A small network was trained on made-up records. Each row is its average activation on records with the value named, seen along a few directions.
Values that are neighbours, or in one group, have similar rows; names and order tell nothing.
In the rows, zero is written as 500.
Strong random noise was added to every row along 4 fixed directions; ignore it. To show where, here is one row again and again, with new noise each time:
[539 413 393 591 340 584 475 508 515 277 421 527 534 647 691 581 501]
[494 473 443 498 414 508 478 454 528 338 441 504 485 602 577 501 476]
[592 572 455 336 551 504 300 337 741 567 531 265 665 421 435 368 334]
[342 568 437 361 366 381 499 390 575 568 455 433 485 562 345 391 554]
[448 454 490 513 434 480 555 463 455 233 427 619 360 662 577 515 507]
[308 439 567 467 420 405 695 429 416 163 435 807 163 782 432 498 634]


L, 18 values:
l8: [464 741 424 415 527 290 495 629 201 632 340 341 568 312 541 384 324]
l3: [375 489 397 598 209 542 564 509 660 454 570 638 475 701 470 635 798]
l2: [424 337 459 709 448 563 710 697 263 412 418 817 372 694 611 751 677]
l15: [438 426 550 547 207 554 544 476 833 662 635 559 545 541 312 518 743]
l5: [583 447 486 455 446 589 625 551 629 493 564 769 460 775 299 617 707]
l4: [589 229 552 742 400 685 622 556 396 240 531 687 344 642 760 657 619]
l13: [764 404 611 626 716 684 443 496 474 413 663 506 496 378 664 628 321]
l7: [578 584 721 509 749 461 441 462 544 307 605 409 378 334 571 402 372]
l10: [406 333 435 615 348 571 539 544 517 704 487 530 662 512 473 627 689]
l14: [530 470 485 524 481 464 499 540 470 346 461 531 553 624 556 502 470]
l6: [727 289 459 511 483 760 356 412 674 596 630 445 659 419 614 527 456]
l1: [498 460 482 636 392 562 569 605 394 500 533 473 466 345 669 536 565]
l16: [365 567 352 486 390 410 606 625 192 696 344 558 454 550 416 522 674]
l18: [312 552 463 360 357 415 518 450 531 478 454 592 391 538 327 421 563]
l11: [558 614 656 386 818 416 531 420 603 480 430 591 464 497 338 410 358]
l12: [689 425 497 650 716 706 464 674 322 348 494 603 558 527 701 733 453]
l17: [248 488 600 475 730 313 670 523 210 621 470 547 328 508 354 397 522]
l9: [782 514 539 712 510 681 298 593 617 338 564 334 728 362 886 610 285]
L is arranged as a ring.
A walk along L starts at l13 and steps to its neighbour l6. Put l4, l10, l1, l18, l11, l17 in the order it reaches them. -> l4, l1, l18, l11, l17, l10
Which values are neighbours of l16? Give them in the order they are listed. -> l5, l12
Which values are neighbours of l7? Give them in the order they are listed. -> l15, l9
How many steps from neighbour to neighbour lead from l8 to l2, at the fewest? -> 5
